Each row below holds a small network's activations on one input, seen along a few directions.
In each table, some parts of the input vary, and every possible input appears once, in random order.
Descriptions start from the smaller parts, as in this example, which fits no table here: one of 8 places around a ring, together with either a single point or one of 9 places along a line or (one of 2 separate values, together with one of 6 places along a line).
Shared parts are said once, and a part with two or three values counts as separate values.
(in the rows, 128 means zero)

Other details of the inputs shift rows strongly along two fixed directions, in all tables alike. That doesn't count.

A family of inputs:
r1: [135 186 153 144 138 119 145 159 174 123 105 193 134 125]
r2: [123  81 117 105 104 138 111 101  89 132 156  79 122 123]
r3: [106 156 128 103 137 124  80 145 124 139  69 111 114 159]
r4: [140 191 151 163 134 106 151 149 167 140 101 179 142 120]
r5: [117  70 117  98 108 140 111 112  93 123 159  86 115 129]
r6: [112 166 129 109 132 122  80 134 119 148  67 104 121 152]
r7: [108 159 106 120 163 122  82 135 122 135  73 111 127 159]
r8: [131 173 161 160 135 126 154 155 181 131  94 181 127 132]
r9: [106 151 126 107 140 127  82 144 127 140  67 110 114 161]
r10: [144 122 140 149 114 122 173 123 134 110 193 164 140  92]
r11: [119  81  99 107 127 133 109 104  86 118 167  88 128 125]
r12: [106 142 122 115 147 133  85 141 131 140  64 108 114 166]
r13: [110 152 113 103 154 128  78 143 128 133  72 119 121 160]
r14: [139 189 150 165 135 107 152 148 168 140  99 178 142 122]
r15: [145 110 144 139 111 132 173 129 145 108 188 171 136  97]
r16: [135 180 150 150 143 123 147 157 178 124 102 191 134 128]
r17: [113 148 119 125 145 134  87 127 128 148  59 100 121 163]
r18: [142  95 151 157 110 141 183 124 152 116 175 159 129 107]
r19: [145 101 140 146 118 138 177 125 150 109 184 169 136 102]
r20: [114 168 116 112 142 108  79 138 114 149  72 107 129 151]
r21: [138 178 158 171 133 127 156 142 178 139  90 173 134 128]
r22: [144 124 141 148 113 121 172 124 133 110 194 165 140  91]
r23: [123  85 119 101 101 135 109 102  86 131 158  81 123 121]
r24: [134 190 145 163 148 114 149 150 169 125 106 184 139 124]
r25: [121  64 102 100 128 146 111 107  98 117 162  93 123 134]
r26: [112 150 120 123 143 132  86 128 127 148  61 100 121 161]
r27: [117  80 121  90 101 135 109 115  88 123 162  89 116 126]
r28: [145 103 141 145 116 137 176 126 149 109 185 169 136 100]
r29: [147 111 153 157  99 134 180 115 145 124 176 154 135  96]
r30: [110 145 111 109 159 132  81 140 132 133  69 117 122 165]
r31: [123  83 118 103 102 136 110 101  87 131 157  80 122 122]
r32: [114 153 108 126 153 119  87 131 123 150  65 103 130 160]
r33: [214 127 138 106 128 137 245 154 113  90 182 109  95  70]
r34: [141 108 156 145  99 133 178 129 145 115 181 163 128  99]
r35: [121  80 108  87 115 136 104 114  89 115 168  97 123 124]
r36: [119  77  97 111 131 135 112 102  88 118 165  87 129 128]
r37: [149 109 138 163 111 124 182 116 142 125 179 155 144  98]
r38: [119  75  97 113 133 137 113 101  89 118 164  86 129 130]
r39: [147 109 152 159 101 136 181 114 146 124 175 153 135  97]
r40: [117  66 116 103 112 143 113 110  95 123 157  85 116 132]
r41: [134 192 146 161 147 113 148 151 168 125 107 185 139 122]
r42: [124  78 102 111 116 127 113 102  86 133 159  81 131 124]
r43: [139 185 147 169 139 110 154 147 171 141  98 177 142 124]
r44: [114 151 107 127 154 120  88 130 124 150  64 102 131 162]
r45: [119  84 100 105 125 131 108 105  85 118 168  88 128 123]
r46: [114 161 112 118 146 112  82 135 119 149  69 105 129 154]
Description of these inputs: either a single point or (one of 5 places around a ring, together with one of 9 places along a line).
Question: Start at r40 and move only the place on the ring of 5, one step at a time. The first step leads to r19. Which rows follow, in order?
Answer: r7, r37, r21
Question: Start at r8 and move only the place on the ring of 5, one step at a time. The first step leads to r39. Which rows follow, in order?
Answer: r42, r11, r28

A family of inputs:
r47: [126 183 121 132 156 116  91 157 160 133  75 161 136 143]
r48: [123  84 119 141 105 118 145 104 100 130 175  98 136 107]
r49: [123 181 127 149 141 107 114 144 149 163  59 146 141 149]
r50: [118  65 134 121 113 140 140 110 118 124 169 116 127 135]
r51: [105 168 145 132 134 118 106 155 166 143  60 156 121 155]
r52: [111  72 132 128 104 148 137 106 119 112 175 111 118 118]
r53: [150 200 119 103 179 124 138 176 142 125  66 138 110 134]
r54: [127  71 137 107 101 146 129 105 122 128 168 121 134 128]
r55: [104 120 101 105 125 109  73 117  90 153  91  73 128 148]
r56: [141 150 143 164 147 127 173 131 166 107 154 189 147 118]
r57: [193 161 153 164 115 120 219 146 161 123 149 148 116  83]
r58: [110 167 142 151 148 137 103 149 170 138  61 148 114 157]
r59: [105 128 103 109 129 127  68 102  92 144  90  70 127 141]
r60: [123 187 125 130 168 125 102 137 156 126  73 162 139 154]
r61: [166  82 106  88 134 137 161 133  92 101 192  92 104  85]
r62: [127 123 126  62 132 143  94 146  75 118  86  59  87 151]
r63: [153 149 157 167 116 119 175 120 165 142 142 175 159 107]
r64: [138 135 161 155 106 140 168 139 181 131 143 189 139 115]
r65: [143 163 162 177 112 123 169 117 152 131 149 174 145  98]
r66: [112 116 103 101 135 114  77 110  90 159  87  76 135 161]
r67: [172 162 148 132 143 121 213 161 156  97 164 173 118  76]
r68: [109 112  97 120 138 116  73 118  92 154  92  65 123 151]
r69: [124 132 164 168 114 126 178 143 178 120 145 182 129 115]
r70: [116  66 126 125 106 143 140 117 117 125 172 115 124 129]
r71: [138 131  90  50 174 132  96 139  78 121  94  63 104 150]
r72: [123 138 172 165 114 126 173 143 167 123 151 184 128 119]
r73: [147 148 151 194 124 124 176 125 165 133 142 168 140 100]
r74: [127  69 130 125 100 154 125 103 124 120 171 117 117 113]
r75: [107 184 122 140 165 106 106 160 153 124  76 155 133 150]
r76: [ 87 119 123 102 133 143  68 120 101 132  97  85 108 165]
r77: [ 94 127  90  99 156 127  64 123  94 117 102  84 121 154]
r78: [103 113  86 101 156 119  61 134  95 128 102  85 120 157]
r79: [131  90 122 127  93 124 133 100 106 134 174 102 143 100]
r80: [119 103 118 124 129 132 126 113  98 102 186 122 131 118]
r81: [161 204 135 122 155 116 150 151 141 143  52 113 116 147]
r82: [148 152 140 167 135 128 160 135 171 109 152 194 139  99]
r83: [116  75 132 118  96 151 130 100 120 114 173 116 120 112]
r84: [109 168 148 142 154 138 112 140 167 138  61 150 125 168]
r85: [162  63 128  92  99 160 175 130  94 102 177  89 103 104]
r86: [116 190 124 126 153 113  95 155 157 128  76 160 139 142]
r87: [122  73 127 119 100 158 131 101 119 122 170 119 124 120]
r88: [122 186 118 127 156 120  99 155 157 134  75 164 142 149]
r89: [100 141  99  89 149 130  55 119  89 121 105  96 123 153]
r90: [137  88 124 130 111 137 137  83 103 133 166 105 143 112]
r91: [102 117  91  92 162 120  70 126  95 128 100  89 131 170]
r92: [138 156 148 155 127 109 165 147 154 114 162 199 144 110]
r93: [100 123  84  99 158 134  66 123  94 123 101  87 125 161]
r94: [ 99 130  90  89 148 129  57 118  96 119 101  90 123 148]
r95: [132 143 175 152 103 133 161 138 171 127 150 189 134 112]
r96: [139  85 118 140 104 136 131  91 106 132 171 103 133  99]
r97: [134  90 111 104 123 131 124 109 111 115 178 127 146 121]
r98: [107 117  90  82 153 117  66 125  95 133  98  97 132 168]
r99: [142 145 147 185 121 116 185 132 160 140 143 171 149 109]
r100: [113 180 116 140 167 113 109 160 152 131  75 158 136 157]
r101: [183 135 169 149 114 144 210 164 169 104 140 165 106  91]
r102: [124  89 121 144 107 130 142  95 101 125 174  97 134 105]
r103: [156  65 135  91  95 151 172 128  95  95 179  85  99  95]
r104: [128 178 130 154 142 103 107 146 153 162  59 143 134 143]
r105: [132 102 131 127  95 123 128 102  99 137 176 108 142 106]
r106: [153 211 133 127 144 109 145 158 142 137  54 108 109 134]
r107: [141  83 119 133  97 128 129 102 109 139 173 104 139 101]
r108: [181 176 165 155 111 114 219 143 142 119 158 151 119  89]
r109: [130  67 131 117  94 145 123 114 126 127 172 119 123 114]
r110: [106 170 140 146 148 141 110 147 166 139  62 150 121 163]
r111: [ 92 113 123  88 123 127  66 129 100 144  95  95 111 165]
r112: [133 137 167 155 102 133 166 138 182 124 145 187 135 107]
r113: [128  85 107 130 131 135 126 113 109 105 181 118 128 112]
r114: [124  65 134 111 104 137 136 110 118 129 166 124 129 132]
r115: [105 126  84  89 151 137  60 118  95 126  99  93 126 155]
r116: [147 144 138 164 131 111 166 150 169 117 151 199 141 105]
r117: [126  61 129 121  97 136 131 118 122 129 170 122 118 119]
r118: [121  62 128 131 105 139 135 119 122 124 173 114 117 122]
r119: [134  88 115 134 104 140 137  89 102 134 170 105 139 106]
r120: [138 160 162 186 120 120 176 123 151 130 150 168 143 104]
r121: [181 134 173 137 120 146 218 153 160 104 141 168 117 106]
r122: [121 184 137 158 158 120 117 128 150 150  60 136 141 154]
r123: [108 192 130 138 164 107 103 160 143 126  83 158 132 155]
r124: [129  96 129 131  98 113 136 106  94 139 175 111 138 111]
r125: [113 192 141 157 146 103 112 145 140 153  69 137 135 150]
r126: [116 198 132 125 153 113  92 155 148 130  84 164 138 147]
r127: [ 93 122 124  92 126 145  61 115 102 134  95  90 110 159]
r128: [136  86 116 127  97 132 134 100 104 141 172 105 146 108]
r129: [118 180 115 131 158 111 105 159 152 136  73 166 138 154]
r130: [128  85 115 143 112 137 143  95 100 132 171  99 137 112]
r131: [123  87 108 112 117 117 129 121 105 111 181 128 135 111]
r132: [143 134  90  77 134 129 106 128  75 142  87  35 101 147]
r133: [115 171 149 133 147 140 105 134 168 139  59 156 127 162]
r134: [131  80 122 136 116 122 146  98 101 137 169 101 143 121]
r135: [135 129 159 159 109 130 175 144 177 133 141 193 134 120]
r136: [154 105 120  81 134 131 160 133  79  98 196  99 106  93]
Question: Changing only one part turns r53 into r85. The same change can be made to r88. Which row results?
Answer: r64
Question: Changing only one part turns r134 into r50. The same change can be made to r57. Which row results?
Answer: r101
Question: What do these inputs look like to the network?
Answer: one of 3 separate values, together with one of 5 places along a line, together with either a single point or one of 5 places around a ring
Question: Start at r133 and move only the place on the line of 5, one step at a time. The first step leads to r87. Which rows follow, in order?
Answer: r74, r83, r127
Question: List by row number the other rows that have the choice among 3 separate values and the place on the line of 5 in common with r132.
Answer: r49, r99, r119, r128, r130
Question: Which other rows does r131 become when the place on the ring of 5 takes its other values? List them by row number.
Answer: r75, r77, r86, r94
Question: Which other rows does r72 become when the place on the ring of 5 takes its other values? List them by row number.
Answer: r76, r95, r111, r127
Question: List by row number the other rows that have the choice among 3 separate values and the place on the line of 5 in common with r71.
Answer: r56, r60, r91, r97, r98
Question: Start at r76 and move only the place on the line of 5, one step at a time. The first step leads to r52. Which rows follow, in order?
Answer: r58, r110, r84

A family of inputs:
r137: [109 114  90  96 137 124  62 119  75 147  87  46 115 155]
r138: [124  71 116  77  96 134  96 105  70 124 174  75 120 119]
r139: [ 97  84 154 198  90 130 141  91 171 136 194 202 171 114]
r140: [158 110 138 164 121 135 188 125 155 124 162 153 136 100]
r141: [156 114 132 158 132 128 188 126 150 113 172 168 143 108]
r142: [131 204 157 143 159 123 126 175 190 138  41 185 122 155]
r143: [121 225 143 149 160 108 120 177 179 134  56 186 130 145]
r144: [104 166  97 103 180 125  60 135 109 136  46  88 119 178]
r145: [122  72 114  87  92 136 109  96  69 133 165  60 123 119]
r146: [141 122 144 146 126 137 176 133 153  99 179 173 132  98]
r147: [154 119 144 168 121 137 185 120 151 117 165 152 130  99]
r148: [122  70  93  98 124 121 110 101  67 122 176  70 126 126]
r149: [119  61 111  93 107 153 116  98  80 121 161  61 111 131]
r150: [147 116 159 145 112 143 177 132 152 107 172 169 122 103]
r151: [125 219 160 157 144 110 134 166 179 147  38 168 123 150]
r152: [131 153 142 136 136 131 141 144 160 139  82 142 122 144]
r153: [153 136 139 155 118 117 178 120 135 121 181 165 149  94]
r154: [ 99 179 101  84 155 114  44 143 109 141  53  98 122 163]
r155: [101 165 118  89 148 120  51 153 109 146  45  93 108 174]
r156: [130  74 100 100 105 128 105  92  69 135 165  58 127 113]
r157: [145 114 137 143 124 134 179 137 157 106 175 175 137 100]
Question: What do these inputs look like to the network?
Answer: either a single point or (one of 4 places along a line, together with one of 5 places around a ring)
